These are the activations of a small neural network, seen along a few directions. Each row is one input.
Each table varies a few parts of the input and shows all the possible inputs, shuffled.
Descriptions start from the smaller parts, as in this example, which fits no table here: one of 6 places along a line, together with either a single point or one of 9 places along a line or (one of 3 separate values, together with one of 5 places around a ring).
Shared parts are said once, and a part with two or three values counts as separate values.
In the rows, zero is written as 128.

A family of inputs:
r1: [ 38 194 121 163  78 111 104 113 121 170  85 180 133  81  71]
r2: [139 129  96  89 224 154  65 134 159 151 169 153 132 137 102]
r3: [163 138 163 125 146 102 153 153  94 118  66 157 106 175 156]
r4: [164 110 123  77 182 163 113  79 130 151 107 173  64 147 123]
r5: [159 119 186 133 121 127 159 127 121  82  60 107 150 134 159]
r6: [132  96 131 145  92 125 133 164 104  56 104  84 135 133 136]
r7: [142 119 103 177 117 101 180 190 161 121 187  80 110 118 180]
r8: [ 81 132 111  93 132  96 130 169 103 117 179  92 126  69 151]
r9: [141 154 137 145 190  90  98 202 118 120 129 134 170 164 136]
r10: [ 79 146  57 163 119 160  68  55 180 177  88 198 105  82  92]
r11: [163 106 164  85 109 141 143  57 127 127 117 106 155 126 122]
r12: [120 115  94 140 141  74 145 199 129  98 135  83 129  97 173]
r13: [135  87 108  96  78 142 117  94 109 103 161  81 140 127 100]
r14: [133  66  90  98 125 193  90  94 132 104 143  96  94 109 107]
r15: [162 156 145 184 166 118 134 194 149 142 181 134 154 187 145]
r16: [102 162 156  93 180 108  86 180  97 137 174 152 168 130 108]
r17: [122 130 207  90 116 142 145  96  95 100 107 117 142 103 130]
r18: [143 143 112  88 176 106  89 138 130 157 184 141 180 153  99]
r19: [ 95 109 151 102  84 142 116 134  79  77 151  92 127 104 108]
r20: [168 125 138  75 135 117 142  84 102 155 123 162 114 164 117]
r21: [185 135 170 163 123 132 187 147 120 146 115 156  92 194 165]
r22: [118  97  47  90 177 148 112 126 156 135 172  93  93  75 146]
r23: [ 78 165  75 164  80 113 106  63 147 185 101 177 152 101  70]
r24: [180 117 194 170  97 158 192 122 148 112 109 105 136 153 169]
r25: [ 75 166 118 250  74 120 163 125 185 167  95 169 131 152 120]
r26: [ 62 176 107 206  86  95 120 141 159 150  40 171 142 124 109]
r27: [121 114  67  87 128  96 132 127 134 138 190  79 137  93 141]
r28: [127 148 181  80 140 119 140 123  70 132 113 171 100 143 127]
r29: [153  97 138 183  68 157 168 157 133  83 155  82 119 154 145]
r30: [160  89 148  87 154 190 111  54 151 129 100 117 106 110 132]
Q: What do these inputs look like to the network?
A: one of 5 places along a line, together with either a single point or one of 5 places around a ring
Q: Changing only the place on the line of 5 turns r28 into r4. The same change can be made to r16. Which row results?
A: r2
Q: Which other rows does r17 become when the place on the line of 5 takes its other values? List them by row number.
A: r5, r11, r24, r30
Q: List by row number the other rows that have the place on the line of 5 in common with r12.
A: r3, r5, r6, r9, r26
Q: Start at r7 and move only the place on the ring of 5, one step at a time. The first step leads to r29. Which rows follow, in order?
A: r24, r21, r15
Q: List by row number the other rows that have the place on the line of 5 in common with r11.
A: r13, r18, r20, r23, r27

A family of inputs:
r31: [ 40 177  63 155 114 129  66  64 161 202  86 216 123  94  55]
r32: [151 102 158 125  87 141 155 111 112  95 119  98 130 137 134]
r33: [132 102 113 107 117 126 127 134 124 104 166  76 143 109 133]
r34: [137  95 119  78 126 139 116 117 105 103 154  94 121 111 125]
r35: [147  96 147  83 120 143 133 101 108  98 119  99 124 112 135]
r36: [130 114 134 149 124 131 141 165 131  96 133  97 125 126 151]
r37: [146 139 168  99 158 117 131 140 103 124 122 138 137 143 137]
r38: [ 58 186  99 200  72 133 103  62 164 197  53 218 132 117  66]
r39: [140 112 120 124 148 137 119 151 138 113 167  96 142 127 135]
r40: [136 137 141  94 163 113 116 156 101 127 157 134 135 141 126]
r41: [142 112 115 116 136 128 140 138 136 127 175  96 128 121 144]
r42: [121 144 147 148 130  95 147 188 112 113 135 118 139 137 150]
r43: [ 51 180  91 157 107 133  82  50 162 199  52 218 124  96  64]
r44: [147 106 121  87 145 140 129 121 117 126 163 113 106 123 136]
r45: [121 104 126 133  93 121 151 148 116  87 132  77 127 108 147]
r46: [169 125 157 144 130 128 153 136 127 122 113 133 126 172 146]
r47: [165 120 146 103 164 130 133 126 122 125 112 134 119 147 146]
r48: [161 113 160 133 106 142 167 115 124 119 128 117 116 149 146]
r49: [156 107 154 101 151 153 124 118 122 108 120 118 122 131 139]
r50: [145 106 127  96 157 150 108 134 119 112 154 113 120 129 128]
r51: [159 112 165 141 118 151 145 128 127 105 120 117 128 156 138]
r52: [ 39 185  55 185 102 117  76  83 177 201 100 200 145  90  66]
r53: [131 143 134 122 153 100 126 174 121 127 170 117 157 138 134]
r54: [ 33 189  68 213  76 110  97  99 168 186  66 199 127  84  81]
r55: [157 108 149  92 140 144 145 105 119 122 128 118 109 125 147]
r56: [132 115 128 141 112 122 162 152 128 110 141  97 112 120 159]
r57: [155 118 118  98 169 127 118 142 120 128 147 130 117 146 135]
r58: [150 143 179 139 124 116 151 150 107 122 122 136 143 167 137]
r59: [151 123 112 127 159 114 128 160 139 129 160 113 139 143 143]
r60: [140 126 125 152 135 107 149 174 132 114 126 114 122 142 159]
Q: What do these inputs look like to the network?
A: one of 5 places around a ring, together with either a single point or one of 5 places along a line
Q: Changing only the place on the ring of 5 turns r49 into r36. The same change can be made to r47. Which row results?
A: r60
Q: List by row number the other rows that have the place on the ring of 5 in common with r32.
A: r38, r46, r48, r51, r58
Q: Start at r33 and move only the place on the line of 5, one step at a time. The first step leads to r41. Which rows follow, in order?
A: r39, r59, r53

A family of inputs:
r61: [165 121 199 135 107 107 188 157 104  86 109  91 148 146 173]
r62: [ 73 168 138 180  71 130 115 104 126 146  82 177 142 131  80]
r63: [166 126 170 150 126 164 129 109 129 127  99 158 121 182 118]
r64: [156 105 159 104 132 107 173 193  87  80 163  75 109 137 178]
r65: [128 167 132 180 127  92 157 143 157 165 102 156 147 148 144]
r66: [126 164 139 164 106 132 139  90 143 182 106 192 124 163 100]
r67: [161  96 112  80 190 150  89 143 134 114 192  97 147 138 124]
r68: [119  71  69 193  35 170 166  88 185 103 132  58  99  85 146]
r69: [159  89 144  49 145 128 128 139  93  92 202  60 149 122 137]
r70: [ 70 153  91 168 117  89 116 192 122 122 135 130 126 104 127]
r71: [112 138  92  89 157 142  98  55 146 184 105 181  98 100 104]
r72: [153  91 155  40 130 152 134  71  87 104 107 110 101 103 132]
r73: [168 130 165 166 150 127 149 161 143 110  96 123 144 164 160]
r74: [ 74 140  80 112 129 115  71 140 129 134 176 115 166  84  86]
r75: [163 117 201 120  82 145 168 104  88 104 111 125 126 164 132]
r76: [ 61 142  93 105 118 139  76  72 128 151  80 165 116  70  83]
r77: [121 150  90 151 154  93 140 178 139 157 160 145 110 137 149]
r78: [124 137  79  97 169 118  94 123 146 167 202 130 150 117 108]
r79: [159 113 125 135 176 128 134 196 127 104 152 111 106 156 165]
r80: [153  99 123  71 175 172  93  74 133 127  96 147  96 121 119]
r81: [ 76 171 132 196  92  88 132 157 141 129  79 143 165 116 124]
Q: What do these inputs look like to the network?
A: either a single point or (one of 4 places along a line, together with one of 5 places around a ring)

A family of inputs:
r82: [127 124 114 102 139 157 100  71 137 153 114 157 114 120 100]
r83: [ 99 142  86 109 159 121  87 124 138 154 145 147 131 104 106]
r84: [114 144 146 166  91 125 148 115 131 132  78 148 123 131 127]
r85: [100 152 112 192  99 107 142 155 149 139 122 135 137 129 131]
r86: [ 95 131  72 122 138 128  91 117 148 150 152 132 130  96 105]
r87: [131 145 152 170 101 133 149 107 139 142  81 160 125 150 126]
r88: [220  54 167  24 184 143 153 165  82  61 213  35 119 145 183]
r89: [223  72 203 104 148 125 196 211  89  40 173  34 130 177 209]
r90: [109 123 108  98 129 148  99  78 129 142 111 147 113 101 102]
r91: [109 154 146 171  94 114 142 134 128 134 100 147 142 137 121]
r92: [104 133 108 101 134 136  93  97 128 145 132 144 133 107  96]
r93: [105 161 124 178 119  99 137 163 138 143 114 150 137 138 131]
Q: What do these inputs look like to the network?
A: one of 2 separate values, together with either a single point or one of 5 places along a line
Q: Changing only the choice among 2 separate values turns r92 into r91. The same change can be made to r86. Which row results?
A: r85
